Here are a small network's activations along a few directions, averaged over the inputs that share one value of a field.
Related values have similar rows: they may be neighbours, one step apart, or belong to one group.
In the rows, zero is written as 500.
Strong random noise was added to every row along 5 fixed directions; ignore it. To show where, here is one row again and again, with new noise each time:
[507 473 428 552 488 391 430 403 403 400 584 485 552 423 676]
[646 499 392 508 524 640 492 583 593 671 510 445 451 576 349]
[569 455 389 503 463 499 633 463 385 428 589 471 554 525 516]
[382 485 571 492 399 316 600 512 523 443 591 574 558 493 672]
[518 420 558 447 517 514 526 528 572 535 449 486 436 536 483]
[525 426 682 369 516 459 438 468 564 528 372 452 404 484 476]
[438 316 494 530 584 535 568 539 573 437 463 538 425 549 611]


Values of KONIS:
lev: [606 584 413 521 414 483 406 448 490 537 589 411 570 445 480]
fesed: [457 521 395 618 500 529 560 536 487 519 535 552 549 577 624]
lef: [623 688 342 586 535 593 458 433 439 527 551 483 559 488 450]
bomum: [515 390 487 572 629 584 281 428 526 499 365 424 454 444 642]
dunu: [432 584 488 476 425 408 596 549 434 456 642 540 582 523 399]
zade: [593 453 535 413 500 488 555 456 397 453 471 404 541 516 366]
dudo: [417 566 526 464 403 481 657 656 589 575 638 545 584 606 357]
ror: [384 557 587 454 421 441 668 590 531 489 499 606 527 532 367]
nume: [460 792 557 567 474 395  78 467 555 648 497 499 505 336 508]
tet: [607 671 463 433 414 609 613 512 354 589 495 520 529 489 250]
zun: [593 599 606 333 356 519 708 449 384 513 471 470 522 509 357]
KONIS is arranged as a ring.
Question: Name the neighbours of lef, in listed order.
Answer: tet, zun
Question: Name the neighbours of ror, in listed order.
Answer: dunu, nume
Question: Name the neighbours of zade, in listed order.
Answer: lev, dudo

Values of PITE:
muziv: [202 590 623 580 456 404 667 659 707 438 598 740 530 564 634]
pepi: [271 422 459 650 505 331 391 622 630 503 654 660 483 442 734]
rurel: [681 590 563 400 386 437 404 439 498 655 496 356 566 505 413]
tusu: [445 415 479 588 723 693 384 634 780 542 377 498 341 586 434]
dodur: [658 620 366 587 576 705 348 411 351 596 403 465 432 438 431]
mip: [677 443 218 568 467 558 479 404 294 421 609 431 545 454 500]
ribuv: [723 283 361 494 611 742 615 465 403 477 446 328 506 616 464]
tuzi: [829 713 124 582 561 536  89 290 132 490 673 254 661 321 277]
sima: [592 416 556 405 481 534 624 396 483 436 367 417 492 493 505]
mas: [524 523 544 392 504 319 298 359 340 439 527 419 508 361 462]
gubi: [427 602 516 538 447 577 688 560 505 532 493 632 509 552 519]
PITE is arranged as a line.
Question: Name the neighbours of sima, in listed order.
Answer: rurel, mip
Question: Name the neighbours of muziv, in listed order.
Answer: tusu, gubi
Question: Name the neighbours of mas, in listed order.
Answer: pepi, tuzi
